These are the activations of a small network on made-up records, seen along a few directions, one row for each record.
Here are examples, each followed by its value of one field, Z.
Records without Z are marked absent.
The largest differences between rows may come from other fields.
(in the rows, 500 means zero)
Strong random noise was added to every row along 16 fixed directions; ignore it. To show where, here is one row again and again, with new noise each time:
[772,506,457,605,449,560,551,462,200,513,387,321,515,742,517,643,475,574,454,544,207,546,121,432,389,391,531,635,379,419,591,510]
[347,429,449,490,608,541,650,554,517,348,515,340,544,465,553,482,633,281,594,579,457,384,301,489,417,255,715,558,539,719,427,475]
[557,650,471,565,452,579,466,656,384,427,534,410,395,553,396,654,366,341,579,483,445,624,318,573,443,573,443,564,556,612,372,400]
[516,586,690,557,561,458,450,539,718,267,688,559,362,544,352,404,298,516,454,378,713,423,510,320,415,460,550,546,486,582,547,655]
[537,656,321,373,703,592,668,490,579,458,569,623,540,304,496,386,548,406,401,607,513,512,649,561,766,461,571,525,458,545,494,616]
[620,418,661,647,555,193,338,573,767,724,825,570,614,417,295,425,445,691,341,296,456,634,662,332,553,732,377,547,587,185,424,431]
[507,359,485,512,469,354,450,440,289,552,477,375,568,485,692,492,654,505,657,645,562,476,569,717,706,603,556,244,750,467,603,354]
[394,752,383,578,580,416,469,652,922,461,572,565,484,590,376,543,470,434,485,239,717,449,501,237,480,464,574,596,340,396,633,740]
[382,384,595,606,412,561,275,369,310,281,393,590,456,549,476,453,446,474,706,490,814,478,675,490,342,353,736,609,772,609,596,361]
[595,491,292,526,482,614,568,413,476,708,472,670,580,616,417,504,645,394,490,500,445,466,389,317,428,485,432,544,401,333,586,456]
[602,583,517,397,577,595,645,413,458,627,455,786,591,283,321,381,563,508,437,470,520,499,794,535,707,646,491,571,497,539,494,655]
[455,543,459,742,423,586,561,659,376,693,649,639,499,199,453,652,381,632,194,796,377,408,442,231,763,614,143,445,364,479,138,528]
[598,377,475,623,696,379,470,405,365,413,618,489,475,443,506,479,384,583,411,666,507,581,589,477,515,501,576,571,668,426,427,358]
[473,639,296,644,517,681,449,581,473,616,403,605,559,314,416,678,398,571,300,683,375,552,659,484,655,681,319,614,367,387,182,536]
[511,460,366,278,642,553,609,298,555,338,634,544,224,614,780,556,446,475,430,525,559,526,567,573,411,506,555,493,493,518,697,427]
[572,468,454,528,258,553,482,415,433,913,405,505,583,556,545,827,663,409,372,563,631,536,637,528,546,646,509,383,543,449,322,543]
[602,264,612,289,662,588,619,314,612,461,476,323,677,460,477,334,626,410,445,654,289,511,635,832,436,531,641,512,520,535,252,495]
[346,222,736,369,462,384,818,361,473,707,414,660,605,450,418,375,783,490,688,309,515,267,526,381,434,606,445,454,467,568,650,607]

[456,302,554,409,406,522,636,354,380,566,409,595,457,705,435,441,553,397,719,455,521,457,334,449,239,544,313,449,437,457,596,378] => z6
[494,386,371,572,789,87,515,531,473,624,671,503,412,434,615,616,651,494,588,300,468,544,613,501,439,751,679,491,899,526,667,233] => z9
[246,554,557,606,404,605,426,697,644,512,342,594,445,389,505,622,571,589,523,300,383,191,462,355,306,603,477,522,436,758,483,604] => z2
[511,540,490,505,686,353,640,635,655,434,819,397,554,348,417,333,471,288,473,668,607,536,390,480,738,385,494,366,560,521,330,492] => z8
[664,302,378,626,688,421,288,468,629,456,597,285,661,566,660,365,586,734,370,658,78,418,424,572,465,575,525,429,527,214,517,326] => z6
[476,628,607,421,265,523,502,561,410,537,330,525,576,620,290,457,451,422,764,300,607,669,431,552,571,489,361,582,369,380,589,576] => z8
[613,603,226,563,655,388,539,553,506,681,506,551,560,533,421,505,551,437,554,548,424,552,478,535,639,783,301,364,490,267,540,422] => z3
[554,583,461,549,427,438,561,578,491,700,635,492,489,434,554,728,463,522,268,489,512,652,452,355,580,395,521,585,461,487,381,543] => z4
[563,545,590,575,472,593,301,449,460,354,409,620,585,420,373,307,377,620,459,598,633,484,702,491,598,379,582,558,529,477,465,586] => z2
[678,748,684,479,386,463,611,694,337,373,389,469,549,656,115,277,281,421,827,392,505,647,141,574,609,527,195,443,319,449,594,650] => z4
[421,768,299,471,499,375,384,783,514,367,598,318,400,515,674,615,433,523,660,291,358,764,360,666,687,534,464,568,534,400,720,351] => z3
[537,287,663,314,297,675,656,243,497,652,702,729,290,548,636,464,503,458,298,741,673,277,502,382,443,575,192,138,391,604,440,503] => absent
[545,516,391,256,242,747,519,295,475,601,490,641,441,675,711,484,619,427,451,537,635,523,483,489,526,290,466,399,352,421,738,508] => z7
[605,416,369,351,581,591,655,146,192,469,285,537,317,617,753,650,437,553,443,782,626,504,704,715,528,638,495,381,489,494,583,527] => z1
[433,518,536,356,505,729,458,564,754,411,601,451,396,473,558,510,606,421,469,328,223,361,484,621,323,651,515,540,486,698,485,454] => z5
[261,325,548,483,529,460,656,635,441,437,684,424,387,372,641,495,614,436,608,480,240,328,207,416,416,500,385,467,550,714,496,280] => z5
[453,423,474,636,686,407,612,544,340,561,403,569,476,408,332,623,506,475,565,405,339,492,491,422,267,670,524,705,627,643,366,385] => z9
[419,383,414,587,288,628,334,499,494,651,648,583,485,563,496,595,530,426,453,490,457,599,391,297,329,402,367,608,519,337,403,198] => z7
[628,370,699,526,441,303,262,427,469,610,541,443,772,385,479,330,683,594,503,427,594,585,806,635,681,415,842,496,829,457,548,455] => absent
[505,466,671,391,391,466,553,503,446,615,522,514,681,381,330,392,472,592,533,348,370,790,589,568,676,476,379,744,397,276,440,489] => z1

Here are new rows. What is Z for each?
[563,561,405,607,424,379,473,544,236,711,726,761,290,384,671,642,518,687,414,396,472,483,493,261,689,683,326,422,653,478,804,332] => z5
[320,367,528,371,451,304,667,518,498,475,731,367,371,505,702,524,384,423,506,669,663,675,329,490,583,309,307,339,443,431,398,354] => z2
[459,306,509,444,489,594,556,432,701,636,658,545,586,445,526,447,641,423,338,604,420,406,492,416,376,432,479,450,465,515,300,434] => z6
[346,369,678,503,573,371,470,540,854,487,613,456,450,472,475,466,542,463,499,454,589,237,619,506,379,774,442,273,547,616,359,558] => absent
[478,438,530,483,456,438,375,354,553,484,501,454,420,616,648,628,481,633,427,382,620,587,688,492,421,488,640,594,550,374,641,498] => z5
[733,660,660,659,383,392,428,603,257,473,493,400,604,529,346,417,422,561,595,526,594,550,382,527,783,488,502,384,587,480,608,630] => z3
[646,624,432,338,623,534,701,485,408,567,477,674,573,353,351,342,571,323,524,494,538,624,558,585,619,377,616,552,575,642,508,539] => z2
[584,621,482,720,558,426,327,609,543,325,491,455,560,634,262,349,374,448,656,537,651,466,395,427,520,513,475,428,545,376,539,530] => z3
[649,676,554,506,678,382,489,535,600,436,559,453,424,396,536,592,388,672,260,428,478,526,703,560,621,615,674,558,525,607,503,720] => absent
[409,451,353,376,691,700,604,415,550,442,284,766,671,414,305,186,745,307,743,397,408,363,591,539,309,417,660,666,545,630,610,444] => z4
